A small network was shown many inputs. Here are its activations along a few directions, one row for each input.
Each table varies a few parts of the input and shows all the possible inputs, shuffled.
A made-up example of a description, with smaller parts first: one of 8 places around a ring, together with either a single point or one of 11 places around a ring or (one of 2 separate values, together with one of 6 places along a line).
Shared parts are said once, and a part with two or three values counts as separate values.
(in the rows, 128 means zero)

Other details of the inputs shift rows strongly along three fixed directions, in all tables alike. That doesn't count.

Table:
R1: [179 191 140 129 107 138 111 137 149  78 116]
R2: [143 117 126  91 158 115 109 114 146 121 185]
R3: [ 56 138 120 168 112 147 161 157 168 183  91]
R4: [152 106 139 112 107 100 110 109 127 138 199]
R5: [ 63  57 106 142 155  95 180 129 131 170 131]
R6: [112 163 161 128 107 122  94 110 138  71 123]
R7: [172  54  60 134 123 125 129  68  53  97 152]
R8: [124 106 148 121 117 109 136 157 123 178 171]
R9: [152 149  79 135 106 170 136  88  95  66  76]
R10: [126 126  88 153 130 151 155 101 113 112  89]
R11: [113 122 154 138 168  77 114 126 168 152 141]
R12: [ 99 135 109 155  75 159 131 145 145 141  76]
R13: [134 112 153 107 177 109 127  96 131 139 160]
R14: [116  86 127 133 183  96 148 114 116 162 134]
R15: [143 158 164 128 139 124  89 102 110  93 129]
R16: [186 187 148 120 126 129 109 128 125  88 138]
R17: [104 112 151 119 147  91 120 105 111 118 171]
R18: [110 131 136 145 123 141 169 193 162 162  64]
R19: [134 161 152 125 130 159 115 105 155  88  91]
R20: [ 80 101 131 133 140 162 165 123 114 165 109]
R21: [130 170 135 157  89 164 111 162 133 132  83]
R22: [ 94 112  98 170 126 155 154 191 160 173  70]
R23: [108 104 144 119 151 114 123 100 143 143 173]
R24: [152 182 130 120 132 124 100 100 132  93 130]
R25: [107 156 133 132  77 166 126 138 132 135  83]
R26: [160 178 148 108 145 128  81 131 126  87 126]
R27: [192 156 129 119 125 168 134 126  80  65  70]
R28: [ 69 103  90 146 139 120 170 168 163 204 134]
R29: [104 183 148 117 112 155 112 170 142  95  86]
R30: [ 94 132 110 138 131 147 145 172 150 150  79]
R31: [128 101 144 130 108  96 127 154 149 174 183]
R32: [141 120 130 117 125 142 159 146  94  96 103]
R33: [138 174 161 124 103 128 121 169 160  85 101]
R34: [123  75 101 120 172 103 156 106  95 148 129]
R35: [133 128 118 109 137 168 148 103 107 104  91]
R36: [153 120 141 100 115 106 111  93 114 136 192]
R37: [171 118 134 127 132 103  98 128 108 141 186]
R38: [125 158 154 131 166  74 101 117 167 155 181]
R39: [196  53  75 118 134 138 142  85  17 106 171]
R40: [133 192 172  95 137 144  84 149 169 115 140]
R41: [133  60  69 126 160 121 167  90  80 121 109]
R42: [167 178 169 106 121 165 125 148 139  97  95]
R43: [126 127 106 139  64 181 148 120 117 121  89]
R44: [ 65  68  92 177 117 121 171 180 159 232 118]
R45: [ 98 126 138 131 103  95 113 132 182 175 160]
R46: [101 119 105 129 113 144 151 125 118  93  77]
R47: [156 188 130 115 132 135  93 123 130  95 145]
R48: [150  97 139 106 152 107 153 140 154 150 161]
R49: [155 103  96 138 131 159 131  71  55  63  96]
R50: [ 64 114 119 132 129 132 170 156 131 151  83]
R51: [ 68 122 107 134 114 150 160 180 148 141  79]
R52: [142 113 154 130 128  70  96 159 165 176 217]
R53: [137  93  74 150  95 181 156 116  53 114  71]
R54: [136 140 136 127 152 100 106  88 120 127 184]
R55: [148 188 169 136 143 112  70 168 175 124 136]
R56: [142 112 129 115 128  90 101  99 111 134 181]
R57: [120 202 178 111 114 140  88 137 206 101 101]
R58: [ 91 132 169 122 162  69 116 133 156 144 167]
R59: [170 107 119 137 123 101  98 123 125 135 187]
R60: [164  63  93 107 115 143 156  82  38 125 165]
Description of these inputs: one of 2 separate values, together with either a single point or one of 9 places around a ring or (one of 4 separate values, together with one of 5 places along a line).
The inputs of R15 and R49 match in every part but the choice among 2 separate values. If R42 is changed in the same way as R15 into R49, which row does it become?
> R48
The inputs of R23 and R20 match in every part but the choice among 2 separate values. If R43 is changed in the same way as R23 into R20, which row does it become?
> R36
Change only the place on the ring of 9 in R31. List by row number the other rows that result.
> R4, R7, R12, R43, R44, R45, R52, R59
Change only the choice among 2 separate values in R32. List by row number the other rows that result.
> R33
Start at R17 and move only the place on the line of 5, one step at a time. The first step leads to R58. Which rows follow, in order?
> R50, R29, R32
Change only the place on the ring of 9 in R56. List by row number the other rows that result.
> R8, R21, R25, R36, R37, R39, R53, R60

Table:
R61: [151  67  89 118 144 144 154  69  51 119 160]
R62: [123 174 136 122 146 174 132 107 121  58  56]
R63: [ 83 125 126 150 104 134 134 142 137 163 106]
R64: [148  88 120 125 171  54 107 120 132 158 205]
R65: [125 190 187 132  96 109  87 168 187 113 121]
R66: [190 151 136 124 124 108  80 105 101  58 149]
R67: [140 176 133 119  79 207 127 120  93  65  60]
R68: [174 143 172  88 148  72  84 111 132 103 205]
R69: [213 137 104  98 141 141 107  76  83  59 151]
R70: [137  83 103 127 160  69 125 101 136 160 213]
R71: [140  64  85 118 137 112 141  77  63 114 174]
R72: [133 182 141 138  90 187 113 127 134 103  75]
R73: [103  90 110 121 115 169 180 145 104 148  91]
R74: [132 192 150 137 109 119  87 159 188 122 117]
R75: [100  94  88 141 124 162 187 141 127 180  95]
R76: [ 76 127 146 150 125  91 121 158 189 206 146]
R77: [102 188 182 127 155  91  86 131 196 106 121]
R78: [117  78  74 149 136 180 198 155  80 163  69]
R79: [ 91 106 119 138 105 140 155 153 135 146 102]
R80: [ 82 107 158 139 152  98 156 195 172 217 144]
The inputs of R71 and R67 match in every part but one. If R63 is changed in the same way as R71 into R67, which row does it become?
> R61
What is each input in this table made of?
> one of 2 separate values, together with either a single point or one of 9 places around a ring
Change only the choice among 2 separate values in R65. List by row number the other rows that result.
> R68
